These are the activations of a small network on made-up records, seen along a few directions, one row for each record.
Here are examples, each followed by its value of one field, H.
The largest differences between rows may come from other fields.
In the rows, 500 means zero.
Random noise pushes rows far along 3 fixed directions. That doesn't count. These rows show it; they differ only by the noise:
459 468 373 601 568 579 488 402 587 530 548 544 315 574 658
420 503 506 595 432 572 628 440 427 608 308 362 576 434 436
294 432 345 494 560 413 404 615 744 423 387 502 431 491 546
390 508 720 364 553 484 507 397 660 492 275 460 551 588 555
419 461 257 716 455 583 574 504 445 591 463 425 428 416 494

337 454 411 514 447 426 482 633 563 483 347 402 602 403 415 => h13
608 518 525 520 499 533 523 460 407 511 621 541 475 520 501 => h15
514 537 496 576 501 607 563 314 455 596 504 472 411 574 615 => h12
440 530 760 353 560 535 537 351 620 539 300 471 539 616 607 => h17
488 504 569 466 584 580 508 355 598 544 474 540 388 625 679 => h17
474 469 366 527 472 429 455 651 499 447 525 498 521 398 397 => h16
492 490 508 505 573 573 491 360 598 522 531 548 344 619 688 => h9
562 503 475 599 474 616 560 368 401 588 567 480 441 526 582 => h4
484 487 218 736 524 629 521 373 479 597 645 524 255 557 675 => h3
469 451 292 606 519 530 448 513 550 498 613 533 361 504 609 => h4
664 543 577 527 517 617 556 357 365 576 636 559 446 576 570 => h23
460 533 580 484 534 552 525 332 566 550 432 478 442 605 630 => h12
426 557 774 356 520 502 535 329 583 531 279 431 581 608 554 => h6
388 445 258 632 509 521 479 547 570 517 488 484 379 458 552 => h7
632 526 517 634 480 691 601 268 323 637 622 492 406 562 628 => h21
660 541 444 708 359 649 683 421 143 651 580 409 558 382 370 => h8
541 490 419 541 488 484 478 557 462 471 582 527 484 452 451 => h10
308 497 443 527 464 455 520 530 579 528 284 382 568 459 454 => h5
431 452 414 512 576 496 406 475 659 461 560 560 374 579 651 => h13
419 497 375 579 514 530 492 444 554 534 483 482 399 532 589 => h6
291 440 498 338 559 320 333 667 791 349 355 507 546 501 512 => h20
383 433 364 444 661 450 325 508 839 385 580 644 241 646 760 => h9
316 473 569 398 524 425 486 554 674 474 265 429 575 500 489 => h18
547 472 285 687 495 618 513 431 418 569 677 525 334 505 622 => h21
463 505 656 412 517 498 488 420 559 497 404 474 551 555 545 => h20
424 485 283 621 543 541 468 450 589 527 562 520 311 545 657 => h24
518 538 532 559 514 616 566 294 474 597 499 478 406 591 643 => h24
480 497 611 355 529 395 421 567 601 406 452 529 563 507 456 => h16
312 443 250 541 600 434 357 552 775 428 524 565 297 575 671 => h3
516 477 507 466 598 519 411 402 632 462 621 604 344 642 698 => h22
372 452 419 383 518 302 356 758 684 328 450 524 562 425 399 => h8
535 481 336 688 538 662 540 335 464 600 622 536 275 564 674 => h7
710 572 788 435 532 614 563 238 382 548 597 560 484 634 576 => h10
290 486 685 319 541 392 466 529 740 439 181 426 623 526 481 => h2
427 474 401 605 517 566 534 441 537 554 454 470 419 506 564 => h2
429 464 372 487 484 383 443 716 547 422 499 499 547 406 388 => h15
623 515 373 657 449 609 579 477 291 599 642 505 461 452 477 => h23
390 472 455 526 512 513 527 496 578 531 385 451 479 500 535 => h18
560 556 868 369 493 564 585 277 446 568 370 441 621 607 536 => h22
402 533 634 450 521 517 530 357 588 544 329 440 518 586 571 => h5

Here are new rows. What is H for each?
320 463 299 527 543 427 402 576 694 448 449 503 396 511 576 => h6
481 511 367 673 502 625 560 338 456 613 538 475 359 551 623 => h5
418 469 329 632 455 545 550 524 480 559 437 425 463 423 494 => h9
412 470 200 685 322 457 580 791 305 561 403 344 675 209 213 => h23
569 557 799 369 462 491 564 424 421 508 380 449 678 503 395 => h10
457 501 523 569 483 591 609 392 461 606 386 419 499 508 530 => h18
506 484 395 600 585 632 507 349 565 572 587 566 277 610 730 => h17
423 493 504 524 406 499 564 538 438 548 347 367 637 403 404 => h4
472 481 438 601 479 572 537 431 468 566 497 456 473 498 548 => h13
491 498 484 505 436 443 512 609 441 476 445 450 614 390 347 => h10
428 481 463 542 534 547 507 428 576 534 437 487 416 537 591 => h7
545 524 568 503 430 501 566 514 378 522 469 445 611 438 388 => h8
409 473 483 501 559 525 496 447 628 520 432 501 418 565 612 => h18
494 485 408 540 452 448 493 626 451 468 506 476 559 391 372 => h10
471 518 664 425 582 574 524 321 616 549 404 514 433 638 676 => h17
496 513 540 460 457 456 510 586 459 498 435 470 617 439 399 => h23
347 457 527 375 634 430 367 487 816 405 414 569 382 620 665 => h7
504 466 485 367 644 392 298 551 746 327 657 686 346 618 634 => h10
368 501 499 448 547 460 452 471 673 477 395 485 454 560 601 => h24
388 478 521 377 471 320 423 725 606 376 354 462 665 387 320 => h10
